These are the activations of a small network on made-up records, seen along a few directions, one row for each record.
After each row come some of the record's fields: NAKO, TISUK, REKU, SETOF, TUD, PANU, ZOF, KUZOT.
A field that a record lacks is left out.
The largest differences between rows may come from other fields.
In the rows, zero is written as 500.
Strong random noise was added to every row along 3 fixed directions; ignore it. To show where, here is one row again and again, with new noise each time:
[651 468 690 298 388 332 652 476 633 462 252 343 208 572 267 362 516 658
 560 616 653 506]
[497 515 655 667 490 721 642 658 467 528 405 502 415 497 648 485 366 366
 370 536 524 419]
[403 558 549 492 339 423 634 550 573 527 420 347 327 610 404 431 539 503
 481 569 623 503]
[474 530 641 545 433 551 666 578 528 543 372 401 344 557 508 418 441 439
 429 581 606 443]
[579 485 572 509 374 535 551 621 558 409 413 490 351 520 439 538 491 573
 495 493 491 538]

[228 647 146 831 412 680 272 713 428 469 874 687 665 521 678 757 627 370
 510 316 263 568] -> (NAKO meb; TISUK bige; REKU sar; TUD benu; PANU muge; KUZOT boran)
[623 460 663 492 469 555 584 498 555 365 364 483 325 527 477 496 464 542
 497 578 540 498] -> (NAKO meb; TISUK bige; REKU rit; SETOF kiruk; TUD benu; PANU fozad; ZOF buva; KUZOT boran)
[296 533 466 623 551 584 550 422 387 589 593 443 710 485 684 522 439 338
 374 500 526 486] -> (NAKO vuzan; TISUK simuv; REKU rit; SETOF kovoz; KUZOT mev)
[524 467 452 378 586 405 459 429 470 637 515 512 617 445 456 410 488 503
 523 492 542 480] -> (NAKO meb)
[410 505 511 697 379 681 530 576 483 337 554 502 486 519 599 660 502 447
 436 500 441 568] -> (NAKO meb; TISUK bige; REKU rit; SETOF kiruk; TUD benu; PANU fozad; ZOF nizu; KUZOT boran)
[667 415 738 405 742 568 593 309 441 496 336 471 504 445 587 399 378 464
 509 635 568 387] -> (NAKO vuzan; TISUK simuv; REKU rit; SETOF zefim; KUZOT mev)
[314 558 549 535 634 491 601 300 425 632 528 349 588 544 614 385 475 325
 446 636 628 403] -> (NAKO vuzan; TISUK simuv; REKU rit; SETOF kovoz; KUZOT boran)
[675 419 616 628 555 738 478 556 467 315 471 644 496 409 635 632 383 500
 436 467 375 522] -> (NAKO meb; TISUK bige; REKU rit; SETOF kiruk; TUD benu; PANU fozad; ZOF buva; KUZOT boran)
[465 482 412 341 500 297 451 334 499 559 545 430 635 483 401 455 551 580
 526 485 552 574] -> (NAKO vuzan; TISUK simuv; REKU sar; KUZOT mev)
[791 362 688 487 458 618 518 550 531 257 372 557 418 411 490 618 383 658
 446 463 395 582] -> (NAKO meb; TISUK bige; REKU rit; SETOF zasin; TUD benu; PANU fozad; ZOF buva; KUZOT boran)
[177 699 182 511 343 283 444 668 604 748 679 437 405 702 350 397 717 414
 597 464 578 430] -> (NAKO kero; TUD benu; PANU fozad; ZOF lub)
[483 584 454 732 647 780 436 810 437 662 573 731 490 477 724 480 426 259
 467 442 388 287] -> (NAKO kero; TUD benu; PANU fozad; ZOF lub)
[418 471 370 723 347 684 421 643 418 365 655 621 716 400 650 776 443 514
 345 297 310 682] -> (NAKO meb; TISUK bige; REKU sar; TUD luda; PANU fozad; ZOF buva; KUZOT boran)
[727 408 642 534 548 696 533 717 482 500 354 653 455 382 563 509 344 498
 440 439 426 434] -> (NAKO kero; TUD benu; PANU fozad; ZOF buva)
[421 444 598 617 421 634 635 456 446 426 457 436 578 480 623 575 395 446
 340 528 556 576] -> (NAKO vuzan; TISUK bige; REKU rit; SETOF kovoz; TUD luda; PANU fozad; ZOF nizu; KUZOT boran)
[238 606 287 696 400 570 456 665 476 613 694 541 617 565 625 563 530 347
 407 400 468 495] -> (NAKO kero; TISUK simuv; REKU sar; TUD benu; PANU fozad; ZOF pafiz; KUZOT mev)
[315 556 666 428 668 388 724 189 441 727 403 222 528 575 563 231 442 318
 427 741 779 354] -> (NAKO vuzan; TISUK simuv; REKU rit; SETOF kovoz; KUZOT boran)
[779 442 527 306 600 417 394 549 555 507 396 634 394 432 347 425 531 640
 666 477 449 455] -> (NAKO kero; TUD benu; PANU muge)
[483 581 305 272 408 173 388 529 637 592 534 468 346 607 186 387 733 628
 731 480 553 501] -> (NAKO kero; TUD benu; PANU muge)
[624 398 464 369 314 421 503 604 588 451 413 542 453 489 332 535 505 667
 517 419 537 624] -> (NAKO kero; TUD benu; PANU fozad; ZOF nizu)
[735 389 665 506 713 683 474 417 409 394 435 606 590 350 643 562 355 510
 482 502 391 470] -> (NAKO vuzan; TISUK simuv; REKU rit; SETOF kovoz; KUZOT boran)
[560 445 480 505 580 573 405 415 443 363 569 565 623 453 578 633 502 538
 544 468 387 537] -> (NAKO vuzan; TISUK simuv; REKU rit; SETOF zefim; KUZOT mev)
[596 490 504 336 444 344 496 571 601 552 409 484 351 546 312 391 560 600
 591 517 558 465] -> (NAKO kero; TUD benu; PANU fozad; ZOF pafiz)
[776 300 790 222 477 343 663 254 528 408 204 364 493 400 360 403 347 736
 407 576 656 631] -> (NAKO meb; TISUK bige; REKU sar; TUD luda; PANU fozad; ZOF nizu; KUZOT boran)
[736 384 622 320 700 480 499 417 457 613 373 563 573 367 480 365 377 533
 514 524 539 430] -> (NAKO meb)
[516 461 462 267 299 198 523 417 625 460 421 364 429 562 230 454 607 718
 552 500 607 637] -> (NAKO kero; TISUK simuv; REKU sar; TUD benu; PANU fozad; ZOF buva; KUZOT mev)
[465 493 358 530 541 542 400 571 428 601 623 602 688 416 552 547 478 455
 482 383 417 508] -> (NAKO meb)
[423 571 447 599 514 588 517 719 495 686 536 548 470 532 565 429 465 350
 463 468 503 363] -> (NAKO kero; TUD benu; PANU fozad; ZOF pafiz)
[418 549 621 624 583 615 576 410 437 432 483 443 462 537 643 510 481 390
 471 612 510 435] -> (NAKO vuzan; TISUK bige; REKU rit; SETOF zefim; TUD benu; PANU muge; KUZOT boran)
[454 515 557 510 550 478 528 345 470 436 504 419 514 517 536 508 517 498
 499 571 510 509] -> (NAKO vuzan; TISUK bige; REKU rit; SETOF kovoz; TUD luda; PANU muge; KUZOT boran)
[794 353 572 458 634 629 363 428 442 278 491 672 615 332 561 664 426 640
 545 428 310 578] -> (NAKO vuzan; TISUK simuv; REKU rit; SETOF kovoz; KUZOT boran)
[698 390 570 527 512 650 467 608 472 410 436 654 566 376 577 596 377 560
 431 400 396 547] -> (NAKO kero; TISUK simuv; REKU sar; TUD benu; PANU fozad; ZOF buva; KUZOT mev)
[281 561 352 679 542 602 413 430 399 468 728 509 711 501 675 642 545 374
 467 467 401 526] -> (NAKO vuzan; TISUK simuv; REKU rit; SETOF kovoz; KUZOT boran)
[730 361 608 513 647 658 436 424 389 395 475 647 701 295 644 602 328 556
 407 423 372 571] -> (NAKO vuzan; TISUK bige; REKU sar; KUZOT boran)
[670 413 387 322 519 385 335 490 511 483 543 612 601 399 360 542 539 670
 607 387 408 584] -> (NAKO meb)
[239 581 337 580 518 450 461 398 445 594 687 429 693 515 567 513 559 375
 452 480 503 512] -> (NAKO vuzan; TISUK simuv; REKU rit; SETOF zasin; KUZOT mev)
[670 405 500 580 482 708 449 750 487 472 477 718 540 402 586 599 377 507
 433 363 386 504] -> (NAKO kero; TUD benu; PANU fozad; ZOF buva)
[493 423 466 585 309 585 476 523 511 242 552 509 547 487 504 737 524 610
 462 433 405 687] -> (NAKO vuzan; TISUK bige; REKU rit; SETOF kovoz; TUD luda; PANU fozad; ZOF nizu; KUZOT boran)
[858 406 546 355 564 522 411 688 586 496 370 710 341 436 382 457 455 636
 621 434 432 440] -> (NAKO kero; TUD benu; PANU fozad; ZOF pafiz)

Here are new rows. What are their fields?
[645 411 638 476 512 594 594 620 503 560 342 551 464 445 529 438 358 495
 416 500 545 447] -> (NAKO kero; TUD benu; PANU fozad; ZOF buva)
[395 606 413 539 512 481 520 678 540 728 509 538 391 581 487 368 528 382
 526 499 558 353] -> (NAKO kero; TUD benu; PANU fozad; ZOF lub)
[592 529 438 469 580 514 421 659 517 619 490 643 435 471 461 433 520 473
 598 445 456 401] -> (NAKO kero; TUD benu; PANU muge)
[466 490 691 569 675 626 624 299 395 482 448 404 549 499 687 463 392 369
 425 647 568 416] -> (NAKO vuzan; TISUK bige; REKU rit; SETOF zefim; KUZOT boran)
[387 552 410 505 296 379 472 476 587 334 564 408 385 604 355 597 675 606
 579 516 488 622] -> (NAKO meb; TISUK bige; REKU rit; SETOF kiruk; TUD benu; PANU fozad; ZOF buva; KUZOT boran)
[436 509 521 641 484 680 608 718 467 667 447 578 505 490 637 451 369 330
 363 466 558 408] -> (NAKO kero; TUD benu; PANU fozad; ZOF buva)
[113 621 295 666 525 531 514 520 377 800 716 450 763 524 669 446 495 223
 372 469 567 432] -> (NAKO meb)
[697 484 603 439 605 569 538 696 547 650 335 627 324 486 479 334 420 446
 541 521 551 323] -> (NAKO kero; TUD benu; PANU fozad; ZOF pafiz)
[704 386 574 519 635 648 409 433 399 388 509 642 676 319 625 612 374 559
 452 433 357 568] -> (NAKO vuzan; TISUK bige; REKU sar; KUZOT boran)
[439 557 269 457 443 380 336 587 536 547 638 586 528 523 390 528 652 547
 623 402 430 531] -> (NAKO kero; TUD benu; PANU muge)
[567 525 506 421 583 453 476 572 512 633 461 534 441 495 445 376 511 473
 570 511 518 389] -> (NAKO kero; TUD benu; PANU muge)
[481 596 479 425 598 419 532 582 537 759 439 509 357 564 432 273 536 391
 597 559 621 321] -> (NAKO kero; TUD benu; PANU muge)
[256 596 626 517 635 419 709 232 441 716 461 233 522 568 576 264 455 284
 395 713 737 373] -> (NAKO vuzan; TISUK bige; REKU rit; SETOF zasin; KUZOT boran)
[716 380 482 432 605 552 351 466 440 418 532 666 693 333 542 604 426 608
 504 380 352 577] -> (NAKO vuzan; TISUK simuv; REKU sar; KUZOT mev)
[498 467 565 354 607 371 568 303 461 645 434 396 614 463 485 348 441 485
 457 565 633 475] -> (NAKO vuzan; TISUK simuv; REKU sar; KUZOT mev)
[589 373 682 710 618 869 598 615 342 531 421 645 736 309 845 567 182 339
 205 428 437 461] -> (NAKO kero; TISUK simuv; REKU sar; TUD luda; PANU fozad; ZOF buva; KUZOT mev)
[619 363 630 593 374 691 582 546 476 261 415 525 537 420 584 704 363 589
 360 433 428 650] -> (NAKO vuzan; TISUK bige; REKU rit; SETOF kovoz; TUD luda; PANU fozad; ZOF nizu; KUZOT boran)
[695 407 544 360 564 464 422 380 515 312 462 528 496 462 431 592 531 664
 628 495 414 550] -> (NAKO vuzan; TISUK simuv; REKU rit; SETOF zefim; KUZOT mev)
[332 533 499 470 575 420 593 351 428 711 513 368 662 497 564 365 446 375
 399 551 640 456] -> (NAKO vuzan; TISUK simuv; REKU sar; KUZOT mev)
